A small network was shown many inputs. Here are its activations along a few directions, one row for each input.
In each table, some parts of the input vary, and every possible input appears once, in random order.
Descriptions start from the smaller parts, as in this example, which fits no table here: one of 4 places along a line, together with either a single point or (one of 2 separate values, together with one of 5 places around a ring) or one of 11 places along a line.
Shared parts are said once, and a part with two or three values counts as separate values.

Other details of the inputs shift rows strongly along two fixed directions, in all tables alike. That doesn't count.

Table:
x1: [ -5 -11  35  -7  -8  -4  14  13   6  38  13   4  11]
x2: [ -3   8 -32   3  17   3  -8   0  -4 -10  -1   4 -38]
x3: [  0  14   3   8  -5  -1 -18  -1 -12 -20  -9   2   4]
x4: [ 10  -9   0 -14  37   5  31  11  -7  33 -18  19 -22]
x5: [  7 -14   4  -4  24  18  26  21  -3  26 -10  15 -29]
x6: [ -7 -23  28  -2 -16   5  17  14   6  34  17   0   5]
x7: [  1  10  10   2 -13   1 -13 -10  -4 -13  -3   0  18]
x8: [  1   1   2  11 -22   4  -9   2  -5 -14  -3   0  15]
x9: [ -7   2   0   7 -26  -6 -13   6  -2  -8   6  -5   7]
x10: [ -8   0   0  -7 -11 -15 -18  -3  -7  -6   7 -15  15]
x11: [  5  11 -30  12  23   2   0   2   4 -17 -16   3 -30]
x12: [  1 -18  31  -2  -4   0  23   8  -5  32   1   8  23]
x13: [ -4  -2   0   5 -14   6  -4 -11   7 -21   7  -7  12]
x14: [  4  18 -39  -3  42  -8  -1  -3 -12 -27 -25   8 -38]
x15: [  0 -16  12  -5 -14   3  17   2  17  35  18   4  14]
x16: [  6   3  -3   1 -18   4  -6  -7   3 -15   1  -6  17]
x17: [ -6   2   2  16  -5 -12  -5 -14   0 -12   1  -8  20]
x18: [ -1   4  -9   7 -12  10 -12  -7  -7 -24  -4  -3  -1]
x19: [  1   0   1   2 -16   9  -6 -10   0 -17   6  -9  13]
x20: [  6  -5   3 -25  38   0  14  20   6  36  -3   6 -31]
x21: [  2   2  -3   4 -17   1  -4  -9  10 -19   3  -4  17]
x22: [  0   9   8   1  -7  -4  -8 -14   8 -18   3  -3  18]
x23: [ -5  16 -10   3  -4  -9 -21 -11  -1 -12   8  -1  -1]
x24: [  7  14 -27  -6  31  -4   0  -2 -16 -16 -21   5 -25]
x25: [ -2 -23  26   7  -4  11  27   0  21  30  14  -2  15]
x26: [  4   8 -12   6 -13   6 -11  -4  -4 -22  -9   0   4]
x27: [ -9   4  -5   4 -13 -14 -12 -13  -5  -3  11  -4  15]
x28: [ 10  21 -21  -7  32   2  -6  -1  -8 -18 -19   6 -30]
x29: [ -7  -5   0  -4 -18   0 -19  -1   1 -10  13 -18   5]
x30: [  8  -3   5  -2  45   4  28   9  14  30 -10  13 -27]
x31: [  2 -21  19 -16 -11   3  12  12  16  35  15  -6  14]
x32: [-12   4   4   6 -18 -17 -13   1 -14  -6   5  -6  11]
Each input here is: one of 4 places along a line, together with either one of 3 separate values or one of 5 places along a line.
Changing only the place on the line of 4 turns x21 into x22. The same change can be made to x8. Which row results? -> x3
Change only the place on the line of 4 in x28. List by row number the other rows that result. -> x16, x19, x24
Which other rows agree with x29 in the place on the line of 4? List them by row number. -> x2, x5, x6, x13, x18, x19, x25
Change only the choice among 3 separate values in x10. List by row number the other rows that result. -> x27, x32

Table:
x33: [ -2  16 -31   7   5  -6 -16  -5  -4 -26  -5  -4 -19]
x34: [  3   2  -8 -10  27  -4   8  17  -8  14 -11  11 -29]
x35: [  2 -23  19  -5   0   2  30  14   8  45   8   8   7]
x36: [ -5  12 -26   1  10 -10 -20   0 -15 -27 -11  -7 -16]
x37: [ -4  -8  11   3 -18   6   1  -6  10   1  13  -3  16]
x38: [ -8   6  15   3 -24  -8 -16  -4  -6  -2   8  -3  20]
x39: [ -9  -2  12  11 -33   2 -13  -8  -2 -13  10  -8  22]
x40: [  2 -24  26  -6   0  12  31  13   8  40   8   8   2]
x41: [  3   5  -7 -10  28  -2   8  15 -10  16 -11  13 -32]
x42: [ -8  -4   9   3 -25 -10 -17  -9  -1 -11  10 -15  28]
x43: [  0  15 -20   5   5  -1 -23   3  -5 -27 -11  -5 -19]
x44: [  4   3 -10 -12  29  -4   8  18  -5  14 -13  10 -30]
x45: [ -8  18 -28   7   3 -11 -29  -5 -23 -40 -10  -8 -15]
x46: [ -7  -2   5  -1 -17  -7 -11 -13   3  -7  15 -14  23]
x47: [ -5  -3   3   9 -25  -7 -10  -6   4  -5   8  -8  22]
x48: [ 14  -1 -14 -14  26   8  16  -2  -7   0 -19   9 -11]
x49: [  2 -20  30  -6  -7   6  19  13   8  36  10   1  14]
x50: [  2   4  10  22 -11  -1   5 -22   7 -17  -3   1  34]
x51: [ -6   1  14   8 -30  -1 -18  -3  -4 -12  10 -11  24]
x52: [ -6  -5  10   8 -21  -3  -1  -3  -1  10   9   0  16]
x53: [ -1  -1  -8  -6  20  -3   5   7 -12   9  -6   4 -21]
x54: [ -1   3  18  16 -12  -5  -2 -26   2 -23  -1  -7  42]
x55: [ 16 -18  29 -13  -3  19  30   2  13  30   1   8  25]
x56: [ -5   3  10   5 -28   0 -18 -10   8 -13  16 -14  25]
x57: [  3   3  -6  -4  25   8   6  15  -5  13 -11  10 -34]
x58: [ -4  -8  12  -5 -12  -6  -1  -5   4   6  11 -12  20]
x59: [ -1  -1 -12  -9  24  -2   5   2  -2   8  -2   3 -22]
x60: [ -9  -4  10   4 -26 -11 -15  -7  -8 -11  10 -14  28]
x61: [  3   7  -9 -11  21  -4   2   7   1   6  -4   4 -23]
x62: [  3 -16  29 -17  10   2  26   9  13  51  11  13   5]
x63: [ 12  10  -1   2  44   2  23  -1   1   3 -24  19 -18]
x64: [ 10  -4   2   0 -16   7  10 -12   3  -2  -2   4  29]
x65: [ -7  15 -23   4   8  -8 -22  -4 -20 -24 -10  -3 -20]
x66: [  2   7  -9 -10  22  -3   2   6   0   9  -4   9 -23]
x67: [ -5   3  13   7 -28   1 -21 -10   4 -12  14  -9  24]
x68: [ -1  15 -31   8   4  -7 -17  -3  -5 -26  -7  -4 -19]
x69: [  5   2  -7  -5  25   7   7  16  -6  12 -10   9 -34]
x70: [ -7  -2   3  10 -31  -8 -12  -6   0  -9   9  -9  28]
x71: [  2  -5  -8   0  11   6   8  11  -4   2  -7   5 -21]
x72: [  4   5  21  17 -11   5   0 -17   8 -18  -2  -3  33]
x73: [  2  -5 -10  -2  14   6   9  12   0   1  -9   4 -21]
x74: [ 19   6 -14 -17  35   9  19   6  -6   6 -25  19 -23]
x75: [  1   2  17  21 -19   6   2 -22   8 -27  -1  -3  36]
x76: [ -6  22 -35  14  -7  -8 -31 -13  -9 -41  -3  -5 -11]
x77: [  0  -1 -11  -8  25  -1   4   2  -4   9  -4   5 -22]
x78: [  0 -23  26 -15   1   0  24   3  14  39  16  -4  16]
x79: [  6  -2   7   4 -31  12  -2 -16   3 -24   1  -4  36]
x80: [ -1 -17  33 -11  -5  -2  22  12   4  42  11   7  16]
x81: [ -4  -6   7   6 -18  -2   0  -8   7   9  13   0  18]
x82: [ -7   7   9   0 -26 -10 -18 -12   4 -11  15 -10  27]
x83: [  3   4  -8  -5  19   7   1   7   4   6  -3   5 -24]
x84: [  4   1 -22  -4  28   1  14   7   4  14  -5   9 -31]
x85: [  2  -2 -12  -3  16   8  10   4   7   2  -2   4 -22]
x86: [  5   4  -8  -5  18   5   1  10   4   3  -6   0 -24]
x87: [ -1  15 -22   5   5  -1 -23   5  -9 -28 -12  -5 -19]
x88: [ -1  22 -27   6   1  -2 -31  -5  -5 -41  -6 -11 -19]
x89: [  1 -17  30 -13  -3  -3  19  10  13  40   9   4  16]
x90: [  1   1 -12   2  13  -1   8   8  -7  11  -6   9 -21]
x91: [  1 -22  21  -5   1   3  32  13   6  46   9  10   6]
x92: [ -4  28 -27   5  -3 -14 -36  -7 -11 -44  -8  -9 -12]
x93: [ -6  -5  10   8 -27   2  -7  -3  -3 -11   9  -7  19]
x94: [ -1  12 -24   6   3   2 -15  -2  -3 -31  -7  -6 -20]
x95: [ -5  -3   8   7 -24   4  -9 -10   6 -11  12  -5  19]
x96: [  4 -25  22  -8   2  11  30  13  16  38   6   5   3]
x97: [  3  -2 -10  -4  15   8   9   5   6   1  -2   2 -23]
Changing only one part turns x36 into x87. The same change can be made to x58. Which row results? -> x86
Changing only one part turns x72 into x75. The same change can be made to x83. Which row results? -> x37
What do these inputs look like to the network? -> one of 5 places around a ring, together with either one of 2 separate values or one of 11 places along a line
A walk changes only the place on the line of 11. It starts at x81 and steps to x76. List the rest of the walk in order. -> x84, x33, x68, x47, x70, x35, x91, x90, x52
